These are the activations of a small neural network, seen along a few directions. Each row is one input.
Each table varies a few parts of the input and shows all the possible inputs, shuffled.
A made-up example of a description, with smaller parts first: one of 5 places around a ring, together with either a single point or one of 9 places around a ring or (one of 2 separate values, together with one of 6 places along a line).
Shared parts are said once, and a part with two or three values counts as separate values.

Table:
R1: [ -3  -6 -24   3   0 -11  19  -3  21   5 -15]
R2: [-26 -10  11  -4  17  12  11   4  -2 -13  15]
R3: [ 12  -2 -18  21  -2 -20  15  -9   3   2 -20]
R4: [-23 -11   8  14  23   8   9  -7   6 -17   0]
R5: [  8  -4   9 -25 -13  -3   4 -10 -17  12  11]
R6: [  8  -9   3  10   2 -13   5 -10  -4  -3 -31]
R7: [  55   92   20   12  -20   33 -115   63    7   -3   21]
R8: [ -6 -11   1  -6   5  -6  10  -6  18   1 -22]
R9: [-15 -10   7  28  19   3   4  -6 -19 -17 -12]
R10: [  2  -4 -21 -12  -5  -9  18   0  19  12   4]
R11: [-16  -9  14  -5   1  17   1  -8 -31  -4  33]
R12: [  9   0 -14 -14 -20  -6  14  -6 -14  18  18]
R13: [ -5 -15   5 -23  -5  -4   6   0  13   6  -3]
What is each input in this table made of? -> either a single point or (one of 3 separate values, together with one of 4 places along a line)
Change only the choice among 3 separate values in R2. List by row number the other rows that result. -> R10, R13

Table:
R14: [  6 -13 -16 -29 -15 -13  35  -3  40  24  -4]
R15: [ -2  -8 -31  21  12 -22  26  -5 -11  18 -21]
R16: [-33 -31  22  -6  22  34   5 -14  -7 -19  14]
R17: [ 11 -12   0  13  -4 -37   9 -30   2  -5 -23]
R18: [-40 -24  12   5   3   5  12 -27 -23  -4 -15]
R19: [ -4 -10 -40  23  -5 -12  28   5  31  -1 -15]
R20: [ 46  67   9 -21 -35  20 -79  38   2  21  30]
R21: [  5 -15  -9 -24 -24 -24  27 -19  -4  28  -7]
R22: [-15 -16   9 -20 -25  -7  20 -12 -25  19  11]
R23: [  8 -10  13  10   1 -10  12 -21 -21 -24  -3]
R24: [-12 -11  -8  25   5  -4  24  -5 -29   5  11]
R25: [-19 -26  -5  10  -5   2  22  -8  -6   0 -48]
R26: [  7  28  47   8   5  27 -65  57   2   9 -13]
R27: [ 51  59   8  10 -14   6 -91  35   7 -22  12]
R28: [-19 -33 -22  -6   6  -3  20  -6  38   0 -33]
R29: [ 15 -11 -20  -6  17 -29  16 -13  32  -9 -23]
R30: [  2 -10  25  -9  35  17  13 -14  -8 -30  26]
R31: [-31  -3  -1  10  19   5  19  11 -12 -20  34]
R32: [-19 -15   8 -44  12  13   8 -13 -14   5  47]
R33: [ 42  93  -1  30 -10  32 -62  44   9   4  18]
Changing only one part turns R16 into R32. The same change can be made to R28. Which row results? -> R14
What is each input in this table made of? -> one of 4 separate values, together with either a single point or one of 4 places along a line
Which other rows agree with R31 in the choice among 4 separate values? List them by row number. -> R15, R19, R24, R33
